Each row below holds a small network's activations on one input, seen along a few directions.
Each table varies a few parts of the input and shows all the possible inputs, shuffled.
A made-up example of a description, with smaller parts first: one of 5 places around a ring, together with either a single point or (one of 2 separate values, together with one of 4 places along a line) or one of 11 places around a ring.
Shared parts are said once, and a part with two or three values counts as separate values.

Other details of the inputs vary at random and push rows far along two fixed directions, the same in every table; ignore that.

Rows:
r1: 2,-16,-6,13,-22,-2,11,-7,-10,-4,1,-9,0,-44
r2: 8,13,8,-21,9,19,4,13,3,15,-4,0,8,23
r3: -19,-26,-14,32,12,-10,-13,-5,-4,-16,0,-15,-22,-28
r4: 18,21,-18,-32,-32,8,18,31,-3,27,2,25,1,-1
r5: 4,8,6,-25,12,17,0,10,15,16,-9,12,6,29
r6: -7,2,23,-1,30,5,-9,-19,15,-6,-9,4,19,31
r7: -13,18,21,-8,25,-4,-15,-21,13,-14,7,9,16,29
r8: 3,5,-7,29,19,3,-15,-9,1,-19,12,-11,-15,-10
r9: -14,-28,0,31,5,-11,-5,-23,-1,-21,1,-8,-6,-33
r10: 1,-25,-11,11,-24,-10,10,-5,-3,-7,-3,-3,-8,-38
r11: 6,5,-2,-13,-2,17,6,12,1,14,-3,0,3,-3
r12: -16,-2,-10,27,21,-13,-14,1,-3,-14,11,6,-9,-9
r13: -16,-22,-8,33,15,1,-12,-7,-5,-16,5,-14,-11,-36
r14: 23,-1,-18,-22,-42,6,21,32,-15,28,-4,-5,-13,-19
r15: -3,-6,18,11,17,-5,-8,-15,-4,-9,-2,-13,6,21
r16: 0,18,-7,-21,-6,6,-1,10,2,6,11,9,1,-4
r17: 8,6,12,-23,-1,-3,5,1,12,12,-15,5,10,39
r18: -11,0,11,-3,36,7,-16,-2,19,-5,-8,3,1,35
r19: -12,6,10,13,17,-12,-9,-15,4,-14,4,13,9,15
r20: 24,8,-10,6,-24,-1,11,-7,-4,-5,6,-1,-4,-21
r21: 11,10,7,-20,6,13,0,15,-3,16,-4,-4,3,31
r22: 21,5,-16,-36,-33,7,19,32,1,32,-11,5,-5,6
r23: -4,6,26,0,29,2,-6,-16,3,-8,-5,-8,15,38
r24: -7,0,22,2,24,-9,-10,-14,11,-2,-9,-6,7,44
r25: 6,-17,-4,13,-24,-13,9,-1,-16,-1,-1,-15,-10,-27
r26: 9,4,12,-14,-5,7,12,-2,-1,7,-5,-1,13,9
r27: 3,14,0,-12,-17,-1,6,-1,1,3,3,16,11,1
r28: -16,-24,-10,36,10,-13,-13,-2,-9,-11,5,-23,-23,-23
r29: 22,1,-9,-38,-41,1,25,14,3,26,-16,13,5,4
r30: 5,0,-13,3,-22,-17,11,4,-7,1,5,16,2,-20
r31: -11,-9,1,23,21,2,-9,-3,-10,-12,5,-20,-9,-8
r32: -14,18,21,-2,22,-1,-14,-19,12,-14,6,11,18,32
r33: -8,1,-18,9,-18,1,-1,7,-9,-6,16,1,-10,-38
r34: -2,7,-17,0,-18,3,1,13,-7,3,10,9,-6,-25
Each input here is: one of 2 separate values, together with either a single point or one of 5 places along a line or one of 11 places around a ring.
Q: Changing only the choice among 2 separate values turns r17 into r22. The same change can be made to r23. Which row results?
A: r31
Q: Which other rows does r24 become when the choice among 2 separate values takes its other values? List them by row number.
A: r28
Q: Which other rows does r30 become when the place on the line of 5 takes its other values? List them by row number.
A: r7, r19, r27, r32
Q: Which other rows does r34 become when the place on the line of 5 takes its other values? List them by row number.
A: r4, r12, r16, r33

Rows:
r35: -5,29,6,-11,15,10,-2,5,3,9,2,9,19,27
r36: -2,22,3,-16,23,8,0,5,3,6,3,18,19,24
r37: 16,1,2,-39,-32,4,20,17,-1,28,-5,1,9,-1
r38: 8,7,12,-20,10,-3,5,-11,14,5,-13,0,9,33
r39: -18,-24,6,24,14,-9,-9,-24,4,-23,-2,-22,-3,-18
r40: -20,-12,7,29,25,3,-15,-10,-14,-21,3,-14,-5,-6
r41: -6,14,-2,1,3,4,-14,2,9,-8,8,1,-14,4
r42: -14,-8,10,15,30,13,-22,-8,4,-13,-1,-13,-6,2
r43: 2,-2,-3,-1,15,0,-5,1,7,4,-2,-11,-13,4
r44: -3,6,5,2,12,-5,-2,-9,-1,-1,10,13,14,-5
r45: -9,15,11,8,-4,-6,-7,-8,2,0,10,0,6,3
r46: -4,10,14,-20,14,17,-4,8,-2,5,-8,-1,12,31
r47: -4,27,8,-3,14,12,-13,2,16,5,4,2,1,24
r48: 17,13,2,-9,15,5,-6,10,11,9,-7,0,-1,29
r49: 4,-2,8,2,7,-15,-1,-8,-3,2,0,-5,-3,8
r50: -6,-9,9,-5,7,-10,1,-6,2,4,2,-10,1,5
r51: 12,-3,-30,-11,-25,3,11,17,-4,5,13,15,-11,-43
r52: 4,-20,-8,15,-27,3,10,-10,-14,-10,-3,-8,-6,-43
r53: -27,-24,1,34,11,-19,-24,-16,1,-9,0,-3,-6,3
r54: -2,-16,2,39,14,-13,-7,-24,-3,-26,0,-13,-4,-11
r55: 3,-9,-19,15,-18,-6,13,-12,-7,-10,7,7,3,-51
r56: 15,-13,-12,17,-21,-14,9,-7,-7,-9,-4,-10,-6,-29
r57: -7,-11,-3,32,11,-3,-2,-1,-15,-15,8,-13,-6,-9
r58: 2,-3,-7,16,7,-11,-3,4,-11,-8,0,-12,-6,-3
r59: 19,15,-8,-40,-36,2,16,7,7,6,-2,24,7,5
r60: 10,7,17,-2,14,-4,-3,-3,2,4,-1,3,10,33
r61: 6,-6,-14,-22,-29,4,18,21,-11,16,-2,-10,-3,-21
r62: -8,-4,4,-3,2,-2,-9,-10,17,5,-16,12,8,38
r63: 14,3,-11,-27,-20,10,21,34,10,30,-17,23,-3,-4
r64: -4,-6,1,-4,14,8,-8,4,10,3,-2,-13,-7,0
r65: -13,-16,-16,18,0,-1,-17,4,7,4,-4,1,-15,-1
r66: 4,-5,8,17,10,-17,-8,-8,-4,-6,1,-8,0,3
r67: 14,19,-3,-27,-38,2,14,3,6,5,-2,13,2,4
r68: -6,-15,9,28,6,-5,-5,-12,-13,-12,8,-9,-4,-14
r69: 19,27,-12,-27,-21,21,12,20,6,29,1,14,7,-4
r70: 0,24,14,-10,7,4,-2,-4,5,12,4,12,21,19
r71: 0,-22,-15,11,-31,-11,23,6,-2,2,-14,10,-6,-45
r72: -10,6,9,-11,19,1,5,18,8,10,-17,18,9,31
r73: -2,0,18,-15,10,10,-2,-13,13,-2,-11,-4,15,26
r74: 5,-1,2,9,12,15,-5,3,0,-1,1,-3,-7,5
r75: 7,-4,-14,-11,-26,-10,12,6,-9,3,14,18,2,-32
r76: -2,-6,11,-1,1,9,-2,-13,2,-8,-9,-5,8,1
r77: -6,25,6,-17,1,2,-6,7,3,-2,4,8,1,31
r78: 2,-11,-13,-4,-5,2,5,9,2,8,2,-14,-15,-20
r79: 7,-12,-23,0,-31,-9,16,-4,-6,-10,9,13,-1,-48
r80: -1,-6,-23,5,-15,-3,-6,7,-3,-12,14,4,-21,-36
r81: -15,13,-3,17,-2,-3,-6,0,-6,-7,10,-7,-3,-9
r82: 12,-1,-18,-18,-27,-5,20,19,-14,17,-3,-7,-9,-17
r83: -6,-10,-26,9,-14,-10,6,8,-17,-12,17,7,-7,-45
r84: 0,4,24,-9,13,9,-6,-6,-1,4,-4,4,12,27
r85: 5,4,-18,2,0,8,3,6,0,4,9,10,-2,-30
r86: -19,-20,14,27,15,-5,-17,-18,-10,-19,5,-16,-2,-19
r87: 5,14,6,-16,17,-2,1,6,0,9,-7,-1,1,37
r88: -24,-16,1,22,28,-11,-10,-9,-5,-17,5,-23,-9,-4
r89: 7,9,10,-14,14,24,-6,7,6,9,-6,4,1,23
r90: 2,-16,-6,8,-16,-19,8,-3,-12,3,4,-13,-11,-31
r91: -12,4,-2,-10,5,1,-10,11,7,14,-11,11,5,44
r92: 23,11,-10,-18,-20,5,18,23,-11,18,-3,4,3,10
r93: 1,-3,-4,12,20,-4,-10,-3,3,-3,-1,-11,-17,1
r94: 7,6,20,0,13,2,0,-3,2,3,1,4,12,33
r95: -23,-10,10,13,27,3,-15,-7,-3,-14,1,-18,1,8
r96: 10,6,15,0,10,7,4,-11,9,-4,-7,4,13,33
r97: 11,3,-12,-22,-38,-9,10,11,-8,5,11,17,-3,-22
r98: 6,-21,-16,-1,-33,-9,21,-4,-5,1,-2,-14,-9,-42
r99: -1,-14,-1,22,7,-17,-2,-22,-2,-17,-4,-13,-10,-13
r100: 16,2,3,-38,-34,10,18,15,-4,27,-4,3,11,-2
r101: 33,13,-11,-25,-21,15,15,25,1,25,-5,8,-3,9
r102: 10,9,8,1,21,16,-5,6,10,4,-1,2,1,31
r103: -19,6,15,17,13,-14,-20,-17,3,-21,12,-2,-5,9
r104: -13,-4,9,24,28,4,-10,-7,-10,-16,4,-10,-1,12
r105: -9,16,3,-17,15,-1,-11,5,4,-10,6,14,4,30
r106: 1,26,12,-10,-4,5,0,-10,15,1,-3,7,14,25
r107: -11,-10,11,7,8,-12,3,4,5,4,-10,14,4,2
r108: -17,-2,2,37,14,-7,-10,-28,2,-22,6,-7,6,-23
r109: 22,-4,-8,-8,-37,9,25,3,-9,8,-5,4,2,-19
r110: -10,-10,2,6,16,11,-14,-2,6,-5,1,-15,-7,-5
Q: Changing only one part turns r91 into r62. The same change can be made to r58. Which row results?
A: r56
Q: What do these inputs look like to the network?
A: one of 4 places along a line, together with either one of 2 separate values or one of 6 places around a ring or one of 11 places around a ring
Q: Which other rows does r107 become when the choice among 2 separate values takes its other values? List them by row number.
A: r53
Q: Which other rows does r65 become when the choice among 2 separate values takes its other values? List them by row number.
A: r63
Q: Which other rows does r38 become when the place on the line of 4 takes its other values? List them by row number.
A: r43, r82, r90
Q: A walk changes only the place on the ring of 6. It starts at r97 and steps to r103. List the rest of the walk in order.
A: r45, r70, r44, r75

Rows:
r111: -27,-24,-13,55,32,-21,-24,-3,-14,-26,10,-23,-27,-17
r112: 1,24,0,-26,-7,3,-1,8,10,5,4,20,6,20
r113: 0,4,-22,8,-27,-11,6,1,-2,-8,12,21,-5,-39
r114: 2,14,-4,-19,-1,-6,2,19,3,19,-4,10,1,30
r115: -15,-24,7,52,23,-10,-16,-30,-8,-29,4,-38,-13,-26
r116: 12,16,14,-22,3,18,9,7,-1,16,-2,-3,14,16
r117: -4,-20,1,-41,12,15,8,9,28,18,-25,14,8,10
r118: -6,-4,23,26,49,8,-20,-19,3,-19,-5,-31,-2,34
r119: 15,23,-2,-20,9,27,-2,19,1,13,6,3,1,18
r120: 2,14,-2,-19,-8,-14,8,5,8,9,-5,30,14,26
r121: -44,-26,14,18,53,17,-30,-6,25,-7,-20,1,0,22
r122: 1,4,-24,7,-19,-3,1,15,-6,2,12,1,-18,-36
r123: -12,1,25,23,57,14,-21,-13,-2,-18,3,-22,3,25
r124: 4,3,-15,6,-25,1,8,-6,-6,-8,15,15,4,-45
r125: -20,-12,26,21,34,-23,-22,-27,9,-21,-6,-8,2,40
r126: 6,2,-28,9,-14,4,0,23,-11,1,11,-4,-25,-32
r127: 14,-22,-16,13,-23,-11,9,15,-17,9,-5,-18,-24,-19
r128: 13,3,9,-17,-14,-15,11,-4,9,10,-13,20,12,31
r129: 9,-13,-2,4,-34,-3,15,-12,-12,-4,-1,-17,-1,-32
r130: 9,-20,-13,11,-27,-18,9,7,-12,10,-4,-13,-17,-22
r131: 10,25,2,-22,4,20,-1,11,6,14,6,7,8,15
r132: 5,23,6,-28,-5,15,0,1,6,6,7,14,15,14
r133: 11,16,17,-22,-5,10,14,-7,4,6,-2,17,27,13
r134: -7,-10,-19,4,-30,-22,8,7,-13,-1,5,4,-9,-27
r135: 18,12,15,-19,-12,5,15,-14,9,5,-11,9,22,21
r136: 3,-8,0,1,-27,2,14,-5,-17,-4,7,-9,5,-41
Q: What do these inputs look like to the network?
A: either one of 2 separate values or (one of 4 places along a line, together with one of 6 places around a ring)
